A small network was shown many inputs. Here are its activations along a few directions, one row for each input.
In each table, some parts of the input vary, and every possible input appears once, in random order.
A made-up example of a description, with smaller parts first: one of 4 places along a line, together with either a single point or one of 9 places along a line or (one of 3 separate values, together with one of 8 places around a ring).
Shared parts are said once, and a part with two or three values counts as separate values.
(in the rows, 100 means zero)

Other details of the inputs vary at random and push rows far along two fixed directions, the same in every table; ignore that.

A family of inputs:
R1: 89  92  89  112  110  97  120  133  78  92  89  163  83  133
R2: 66  82  60  73  107  103  130  118  46  121  128  155  84  128
R3: 84  84  93  110  99  102  130  133  74  86  94  162  97  135
R4: 114  120  117  93  113  93  65  62  139  118  93  33  108  67
R5: 121  149  96  71  128  126  129  53  107  40  98  84  73  144
R6: 100  77  78  114  108  101  130  137  72  87  91  147  93  134
R7: 84  57  118  137  68  73  69  145  97  156  108  106  133  50
R8: 88  81  81  117  116  97  122  131  79  95  85  159  90  134
R9: 124  148  85  69  122  126  129  57  108  37  95  84  71  142
R10: 120  118  118  85  84  104  70  69  132  102  103  30  115  60
R11: 111  155  94  71  135  119  123  48  117  45  92  94  70  146
R12: 100  151  91  76  117  122  133  34  118  44  94  96  82  141
R13: 87  61  120  127  76  73  59  146  101  156  99  111  130  53
R14: 118  117  115  93  108  96  69  69  134  114  94  28  108  63
R15: 89  83  98  111  95  105  130  130  70  86  97  153  97  134
R16: 120  140  88  75  134  126  131  50  107  43  92  80  79  145
R17: 80  88  96  110  104  98  126  125  80  89  93  165  96  136
R18: 91  98  95  50  101  105  64  46  116  135  137  30  85  62
R19: 90  82  83  115  85  104  133  127  74  82  100  155  99  130
R20: 107  123  117  94  88  98  69  55  141  112  102  44  115  60
R21: 116  118  113  93  81  104  75  63  132  104  107  35  116  57
R22: 98  86  86  113  102  102  127  143  70  88  96  156  86  133
R23: 96  64  121  130  84  70  60  156  96  157  103  101  120  53
R24: 100  52  107  135  82  77  66  157  91  156  98  93  124  51
R25: 121  118  120  85  87  104  71  69  131  105  103  33  115  58
R26: 88  56  121  138  66  74  71  145  90  152  110  102  132  51
Description of these inputs: either one of 2 separate values or (one of 4 places along a line, together with one of 6 places along a line).
Q: Which other rows does R19 become when the place on the line of 4 takes its other values? List them by row number.
A: R6, R9, R10
Q: Which other rows does R24 become when the place on the line of 6 takes its other values? List them by row number.
A: R4, R6, R8, R14, R16
Q: Which other rows does R23 become when the place on the line of 4 takes its other values? List them by row number.
A: R3, R7, R14

A family of inputs:
R27: 93  65  99  144  84  91  122  149  79  96  87  155  115  114
R28: 118  146  109  79  128  102  73  48  141  95  92  38  94  87
R29: 101  85  108  120  90  98  119  140  80  84  94  146  98  120
R30: 98  119  107  85  103  96  72  70  124  120  102  60  101  73
R31: 92  101  89  87  114  111  120  90  92  84  100  119  82  127
R32: 114  93  103  103  97  91  73  114  103  128  102  65  110  68
R33: 133  137  102  78  120  110  79  60  129  88  95  24  95  81
R34: 98  88  87  104  115  102  122  120  77  89  96  133  86  130
R35: 93  137  82  69  119  117  122  52  108  67  102  106  76  135
R36: 84  73  84  102  96  99  121  125  72  102  108  142  89  120
R37: 98  104  93  91  122  106  119  94  93  82  94  116  84  131
R38: 108  102  99  112  91  108  123  131  82  72  93  137  97  125
R39: 108  105  89  97  125  107  118  102  90  77  91  110  81  129
R40: 104  89  91  129  88  101  128  131  85  78  84  138  111  118
R41: 97  68  99  108  77  85  71  130  92  148  114  84  117  55
R42: 91  79  112  120  97  73  63  129  103  156  98  99  116  63
R43: 108  89  99  98  89  95  74  107  102  130  108  67  109  65
R44: 97  90  100  91  73  97  81  98  97  130  123  70  118  61
R45: 88  64  95  123  115  85  109  152  73  115  90  154  95  119
R46: 75  86  88  90  94  107  129  101  76  93  115  143  94  127
R47: 104  92  104  94  95  97  79  95  106  121  109  66  102  73
R48: 100  76  134  127  77  81  66  136  108  131  99  96  123  62
R49: 97  124  85  67  118  121  124  53  104  62  105  99  76  136
R50: 97  125  84  66  103  126  134  51  94  59  117  97  83  133
R51: 103  109  128  113  85  86  71  108  123  117  95  88  117  70
R52: 72  77  110  108  73  80  72  114  97  155  118  103  122  58
R53: 122  135  122  96  100  110  89  42  149  73  88  36  113  83
R54: 106  143  96  101  112  116  128  57  122  48  80  108  96  136
Q: Describe the family of inputs behind these rows.
A: one of 4 places along a line, together with either one of 2 separate values or one of 5 places along a line
Q: Changing only the place on the line of 4 turns R29 into R48. The same change can be made to R27. Which row results?
A: R53

A family of inputs:
R55: 114  110  84  100  131  108  125  95  95  69  82  108  85  137
R56: 120  122  131  101  71  100  70  81  134  99  102  47  125  58
R57: 109  103  73  84  118  117  127  91  83  73  101  103  81  131
R58: 86  119  89  71  119  108  116  79  92  86  105  125  75  130
R59: 80  40  88  118  88  85  105  189  41  143  116  169  98  101
R60: 111  106  111  72  81  105  69  79  113  118  126  35  104  56
R61: 95  111  76  87  133  106  118  84  96  84  94  113  78  133
R62: 81  118  91  73  96  115  125  74  89  78  115  125  85  128
R63: 128  104  109  104  100  100  74  86  121  108  95  28  113  62
R64: 94  114  90  105  100  114  133  75  100  64  91  121  102  132
R65: 99  115  87  100  122  107  122  82  105  72  78  120  92  133
R66: 104  108  120  106  94  93  72  64  140  116  94  46  121  62
R67: 131  120  129  102  106  92  57  94  131  108  90  40  105  65
R68: 111  126  136  106  76  97  68  74  138  101  98  53  122  60
R69: 124  101  110  102  84  103  78  81  126  103  100  31  120  60
R70: 85  110  82  89  100  112  130  69  95  74  104  119  92  128
R71: 90  114  86  70  91  118  130  80  84  74  119  120  87  128
R72: 115  128  133  104  98  91  59  82  140  114  88  54  111  63
R73: 105  44  135  150  53  69  53  184  91  161  105  100  141  32
R74: 86  57  109  149  100  71  97  193  70  130  85  183  107  108
R75: 84  108  84  89  113  110  128  70  98  80  101  124  87  132
R76: 91  118  86  72  129  108  114  89  89  87  105  120  70  135
R77: 116  105  100  89  115  95  64  78  120  127  104  34  102  66
R78: 77  39  110  140  80  58  48  159  95  197  105  107  131  35
R79: 94  109  76  86  95  117  136  76  91  72  108  115  94  125
R80: 103  99  75  85  103  120  131  86  83  67  106  107  87  129
R81: 101  113  85  70  126  110  116  94  83  85  107  112  68  135
R82: 99  126  111  102  106  111  121  86  109  61  88  131  92  135
R83: 77  39  91  149  68  83  120  175  63  126  97  174  127  102
R84: 134  118  127  101  92  98  65  97  127  101  95  36  109  60
R85: 55  42  100  121  82  78  104  167  56  149  115  189  105  105
R86: 103  114  86  102  132  105  122  89  103  72  80  112  86  135
Q: Describe the family of inputs behind these rows.
A: one of 4 places along a line, together with one of 8 places around a ring
Q: Changing only the place on the ring of 8 turns R84 into R68. The same change can be made to R59. Which row results?
A: R62
Q: Which other rows does R81 become when the place on the line of 4 takes its other values? List them by row number.
A: R55, R67, R77
Q: Which other rows does R61 become when the place on the ring of 8 takes its other values? List them by row number.
A: R57, R70, R75, R77, R78, R79, R80
Q: A walk changes only the place on the line of 4. It starts at R82 and steps to R66. List the rest of the walk in order.
A: R75, R85
